A small network was trained on invented records. Each row is its activation on one of them, seen along a few directions.
Each row is followed by the record's values for the fields J, B, U, T, V, M, E.
A field that a record lacks is written missing.
The largest differences between rows may come from other fields.
(in the rows, 500 means zero)
Random noise pushes rows far along 14 fixed directions. That doesn't count. These rows show it; they differ only by the noise:
[425 666 497 471 451 496 239 487 609 487 468 468 402 601 530 499 695 609
 561 488 602 455 303 320 579 457 632 576 449 495 534 571 347]
[458 245 747 595 631 478 692 379 427 490 475 498 405 436 566 565 482 523
 378 314 386 258 480 384 374 456 539 455 667 611 549 403 579]
[537 502 452 447 325 572 302 434 536 391 431 514 756 589 398 584 494 510
 302 542 347 594 451 600 528 607 520 672 559 443 520 433 455]
[484 508 552 475 484 644 575 515 382 527 555 485 622 530 527 338 398 689
 474 449 359 658 372 420 441 354 497 477 520 562 416 376 598]
[404 414 601 429 437 459 348 434 410 584 561 429 566 512 635 371 641 671
 376 249 378 382 272 295 497 512 483 554 563 579 515 495 406]
[461 624 473 515 367 560 538 381 408 497 375 423 465 582 443 443 512 505
 432 510 461 509 364 383 430 470 644 521 518 528 517 463 500]
[506 485 752 533 599 596 590 301 619 422 442 573 328 709 354 590 548 627
 507 304 638 442 466 426 368 518 619 611 797 500 580 519 426]
[561 499 521 555 517 435 523 529 605 411 448 538 522 456 511 675 528 552
 576 428 496 409 436 409 516 436 584 493 443 397 513 414 503]
[562 505 326 516 490 541 614 391 350 511 298 546 668 515 357 570 401 588
 329 654 525 653 403 582 630 586 568 545 504 385 513 210 631]
[507 523 323 444 550 533 436 419 564 436 332 534 591 540 419 516 468 592
 362 627 399 640 452 604 566 539 511 591 521 501 466 197 480]
[428 633 436 409 672 522 320 359 448 530 325 506 588 672 458 317 555 248
 420 815 371 545 556 629 454 631 537 567 570 474 513 156 494]
[482 538 498 504 398 568 539 518 508 438 568 451 448 536 515 420 535 507
 587 476 502 534 525 477 416 492 493 387 486 564 522 546 394]
[489 452 604 593 427 557 706 495 368 509 563 473 418 492 537 464 453 451
 555 428 535 454 513 436 385 464 549 374 495 535 555 581 527]
[527 553 396 535 406 335 473 306 549 505 234 555 464 566 436 710 541 386
 375 365 540 350 366 468 502 648 701 746 490 309 612 432 402]
[536 452 345 524 463 438 654 423 439 592 370 480 433 511 443 469 375 346
 328 512 487 582 531 649 434 639 484 609 487 476 512 442 479]
[529 482 569 440 543 602 426 526 572 323 558 482 546 579 411 476 721 738
 616 589 537 553 523 454 526 510 358 239 668 592 539 312 397]

[475 610 294 482 611 308 395 570 504 596 410 517 556 423 623 500 531 326
 594 644 526 438 467 509 633 542 567 517 231 326 490 353 512] : J: j1 / B: missing / U: missing / T: t1 / V: v2 / M: m2 / E: e4
[392 527 500 461 601 419 421 267 561 537 314 373 470 419 521 505 498 526
 247 417 319 273 355 339 531 476 685 721 591 588 393 447 562] : J: j2 / B: b1 / U: u2 / T: missing / V: missing / M: m1 / E: e3
[443 388 581 486 539 484 429 540 608 430 634 566 684 428 637 598 396 472
 527 363 370 409 570 556 520 480 553 600 401 439 470 592 529] : J: j1 / B: b3 / U: missing / T: missing / V: missing / M: m1 / E: e1
[508 771 358 412 392 538 446 401 546 377 469 447 639 523 439 466 599 542
 652 495 521 490 506 430 545 557 622 435 474 398 472 448 411] : J: j2 / B: b1 / U: u2 / T: missing / V: missing / M: m1 / E: e3
[667 364 537 541 563 353 714 585 523 561 540 445 517 414 448 572 489 526
 510 377 594 481 518 489 492 588 370 437 524 377 470 507 541] : J: j1 / B: missing / U: missing / T: t2 / V: v2 / M: missing / E: missing
[481 505 362 414 335 473 423 335 556 432 361 387 471 547 343 510 607 529
 296 514 468 490 506 544 502 683 446 551 667 613 530 537 356] : J: j1 / B: b1 / U: u3 / T: missing / V: missing / M: m1 / E: e3
[466 462 362 440 596 459 577 337 532 458 467 391 554 330 521 425 479 462
 384 503 379 379 631 568 538 646 500 461 563 584 407 372 462] : J: j2 / B: b1 / U: u1 / T: missing / V: missing / M: m1 / E: e3
[526 414 607 519 617 478 551 531 656 417 526 454 438 488 468 564 498 451
 512 496 458 439 622 531 418 489 451 466 568 546 470 522 504] : J: j1 / B: missing / U: missing / T: t1 / V: v2 / M: m2 / E: e6
[429 519 466 444 492 549 337 556 411 424 533 612 658 536 587 469 577 492
 616 618 398 525 541 544 544 457 453 364 426 499 570 315 501] : J: j2 / B: b3 / U: missing / T: missing / V: missing / M: m1 / E: e1
[447 471 689 581 568 491 470 525 234 715 384 641 209 705 487 453 587 407
 491 599 641 515 374 419 409 370 455 499 597 556 673 484 613] : J: j2 / B: b2 / U: missing / T: missing / V: missing / M: missing / E: missing
[539 677 557 470 268 516 502 537 459 474 446 337 471 608 392 409 592 503
 537 467 372 541 385 297 308 347 481 421 548 556 456 584 530] : J: j2 / B: b2 / U: missing / T: missing / V: missing / M: missing / E: missing
[643 399 418 486 586 373 710 502 732 397 510 367 669 323 408 652 425 626
 469 404 501 466 562 530 581 623 477 489 491 369 350 460 532] : J: j1 / B: b2 / U: missing / T: missing / V: missing / M: missing / E: missing
[434 482 626 459 748 528 277 641 752 424 578 409 504 483 543 452 514 433
 515 769 340 498 608 540 497 364 444 504 493 639 348 508 574] : J: j1 / B: b2 / U: missing / T: missing / V: missing / M: missing / E: missing
[614 513 581 546 378 541 517 532 711 401 429 392 520 535 254 748 374 561
 327 510 494 591 467 497 490 420 569 717 567 472 393 792 643] : J: j1 / B: b3 / U: missing / T: missing / V: missing / M: m1 / E: e1
[515 694 386 547 518 454 620 478 564 447 334 474 346 529 477 508 470 297
 628 575 459 475 545 475 367 417 639 463 385 447 486 374 496] : J: j2 / B: missing / U: missing / T: t2 / V: v2 / M: missing / E: missing
[482 599 467 487 361 461 481 475 345 635 540 327 435 451 519 309 560 302
 447 553 511 428 518 443 455 586 476 454 501 568 477 713 473] : J: j2 / B: b1 / U: u1 / T: missing / V: missing / M: m1 / E: e3
[424 530 442 522 543 453 446 492 397 648 399 558 235 552 590 368 555 395
 485 576 520 498 430 491 445 448 476 513 468 605 570 403 429] : J: j2 / B: b2 / U: missing / T: missing / V: missing / M: missing / E: missing
[542 565 565 489 487 491 464 509 548 563 508 401 503 459 453 472 505 626
 447 483 504 492 359 350 531 418 520 579 563 530 383 622 565] : J: j1 / B: b1 / U: u1 / T: missing / V: missing / M: m1 / E: e3
[490 679 757 480 480 590 282 561 624 513 591 633 347 717 531 446 577 543
 711 331 518 521 402 351 324 273 534 644 604 517 521 683 408] : J: j2 / B: b1 / U: u2 / T: missing / V: missing / M: m1 / E: e3
[477 364 489 582 375 571 568 519 437 393 524 574 370 411 518 655 531 653
 494 439 563 463 523 488 558 428 468 349 510 642 611 562 467] : J: j2 / B: b1 / U: u3 / T: missing / V: missing / M: m1 / E: e3
[576 453 421 420 429 378 351 443 552 574 524 495 751 413 518 531 463 470
 319 356 413 454 461 579 596 701 462 756 518 364 438 558 439] : J: j1 / B: b1 / U: u1 / T: missing / V: missing / M: m1 / E: e3
[564 407 468 574 468 458 699 441 396 464 432 431 565 343 416 678 499 597
 411 503 602 386 487 437 636 566 542 377 521 455 524 486 629] : J: j1 / B: missing / U: missing / T: t1 / V: v1 / M: m1 / E: e3
[479 607 352 462 312 443 357 507 380 569 375 497 537 558 485 497 588 549
 436 522 494 564 300 417 576 477 521 554 400 451 546 462 490] : J: j2 / B: b2 / U: missing / T: missing / V: missing / M: missing / E: missing
[615 542 748 523 555 445 580 531 719 395 646 466 386 534 401 624 673 537
 787 322 755 320 617 370 426 543 481 373 667 409 529 769 403] : J: j1 / B: b1 / U: u2 / T: missing / V: missing / M: m1 / E: e3
[377 632 410 467 559 501 344 483 503 607 467 476 316 572 522 433 579 528
 500 574 693 537 420 457 642 500 589 590 407 527 513 631 447] : J: j2 / B: missing / U: missing / T: t1 / V: v2 / M: m1 / E: e1
[466 356 321 466 528 322 628 393 412 643 390 490 412 372 596 370 436 387
 332 420 337 418 524 587 418 611 375 527 521 615 487 325 431] : J: j1 / B: b1 / U: u1 / T: missing / V: missing / M: m1 / E: e3
[583 471 529 568 472 496 590 567 433 555 387 751 321 656 396 596 460 493
 593 551 627 653 484 589 393 400 388 500 580 479 640 422 531] : J: j1 / B: b1 / U: u2 / T: missing / V: missing / M: m1 / E: e3
[447 459 565 478 665 477 435 585 642 528 645 532 418 486 628 455 554 657
 642 397 603 488 456 440 564 446 483 497 444 512 465 546 411] : J: j1 / B: b2 / U: missing / T: missing / V: missing / M: missing / E: missing
[450 503 633 549 603 561 473 484 528 450 525 692 524 553 567 627 389 377
 597 444 493 437 593 565 467 422 647 621 465 400 555 534 577] : J: j2 / B: missing / U: missing / T: t1 / V: v2 / M: m1 / E: e5
[583 331 416 561 449 388 557 502 491 406 349 477 491 327 456 687 487 343
 310 591 293 372 631 596 463 522 385 429 543 590 523 366 562] : J: j2 / B: b1 / U: u2 / T: missing / V: missing / M: m1 / E: e3
[369 403 615 594 723 422 537 463 394 477 517 528 527 358 729 557 502 185
 579 577 411 151 652 479 508 507 665 367 359 454 572 378 614] : J: j1 / B: missing / U: missing / T: t1 / V: v2 / M: m2 / E: e6
[584 531 294 404 472 454 606 413 549 456 466 572 565 585 431 394 508 402
 591 464 508 617 679 738 389 758 348 443 570 412 556 272 271] : J: j1 / B: missing / U: missing / T: t2 / V: v1 / M: missing / E: missing
[452 502 309 445 387 377 382 581 485 542 553 455 527 454 631 390 597 379
 555 552 480 492 521 562 532 627 402 415 320 498 541 501 323] : J: j1 / B: b2 / U: missing / T: missing / V: missing / M: missing / E: missing

Here are new rows. What are their fields?
[497 446 472 496 418 401 374 614 214 701 380 657 401 666 475 477 661 526
 491 637 635 620 322 478 542 469 292 420 502 501 702 384 538] : J: j1 / B: b3 / U: missing / T: missing / V: missing / M: m1 / E: e1
[601 559 353 483 435 500 644 492 681 312 401 600 647 507 366 719 378 650
 606 427 481 620 524 573 510 457 558 527 447 349 465 372 526] : J: j1 / B: b3 / U: missing / T: missing / V: missing / M: m1 / E: e1
[411 417 539 449 526 424 319 383 415 652 388 642 322 676 504 511 638 581
 349 322 604 472 348 476 529 572 450 702 637 532 658 493 385] : J: j2 / B: missing / U: missing / T: t1 / V: v2 / M: m1 / E: e1
[522 630 358 425 509 420 775 429 532 608 462 375 582 488 474 329 252 396
 500 332 378 599 527 532 346 524 570 643 405 385 310 529 580] : J: j1 / B: b3 / U: missing / T: missing / V: missing / M: m1 / E: e1
[449 418 644 567 536 602 396 541 488 424 534 427 467 425 521 614 616 782
 412 536 534 420 330 286 674 340 575 417 520 626 493 524 590] : J: j2 / B: missing / U: missing / T: t2 / V: v2 / M: missing / E: missing
[585 500 516 463 500 361 398 718 704 603 502 487 405 492 531 468 423 496
 480 407 301 611 410 470 348 277 325 688 453 557 345 593 518] : J: j1 / B: b1 / U: u2 / T: missing / V: missing / M: m1 / E: e3
[538 461 434 518 346 403 561 506 543 466 535 446 562 400 559 587 518 567
 509 277 494 407 420 413 520 553 543 501 398 420 507 574 404] : J: j1 / B: missing / U: missing / T: t2 / V: v2 / M: missing / E: missing
[518 691 387 479 541 558 512 431 673 285 392 641 600 474 488 589 439 539
 710 559 368 492 555 515 459 368 649 473 473 447 450 225 486] : J: j1 / B: b1 / U: u1 / T: missing / V: missing / M: m1 / E: e3
[423 566 444 420 428 406 424 345 456 433 423 412 448 574 510 417 816 478
 571 442 525 306 477 376 469 674 501 310 574 524 632 353 272] : J: j2 / B: b2 / U: missing / T: missing / V: missing / M: missing / E: missing
[450 493 468 413 707 547 635 291 476 549 486 507 604 439 510 339 386 651
 431 415 431 498 503 516 523 557 548 565 650 539 376 300 551] : J: j1 / B: b1 / U: u1 / T: missing / V: missing / M: m1 / E: e3
[575 383 670 475 421 531 476 360 527 454 442 431 559 627 313 562 564 574
 250 373 439 488 449 487 407 632 440 630 806 528 530 530 467] : J: j1 / B: missing / U: missing / T: t2 / V: v2 / M: missing / E: missing
[425 561 505 469 546 606 409 492 520 350 541 386 591 458 550 419 591 516
 536 644 359 448 548 441 529 456 552 327 471 597 451 356 493] : J: j2 / B: missing / U: missing / T: t2 / V: v2 / M: missing / E: missing
[591 448 445 467 490 413 443 584 373 640 507 514 673 524 486 443 509 436
 424 574 517 611 455 585 561 636 356 535 467 362 516 412 535] : J: j1 / B: missing / U: missing / T: t2 / V: v2 / M: missing / E: missing
[591 646 363 437 443 419 425 561 769 378 360 494 447 526 440 506 500 411
 575 537 245 563 553 541 297 378 407 542 502 554 408 342 388] : J: j1 / B: b1 / U: u2 / T: missing / V: missing / M: m1 / E: e3
[455 374 387 464 283 480 624 370 312 548 456 440 541 387 533 478 518 850
 298 186 432 466 271 334 562 505 466 472 553 624 521 457 462] : J: j1 / B: missing / U: missing / T: t1 / V: v1 / M: m1 / E: e3
[479 364 678 570 484 370 487 482 444 593 416 390 266 524 470 554 557 205
 299 497 430 300 557 468 338 518 444 564 610 614 563 717 557] : J: j2 / B: b3 / U: missing / T: missing / V: missing / M: m1 / E: e1
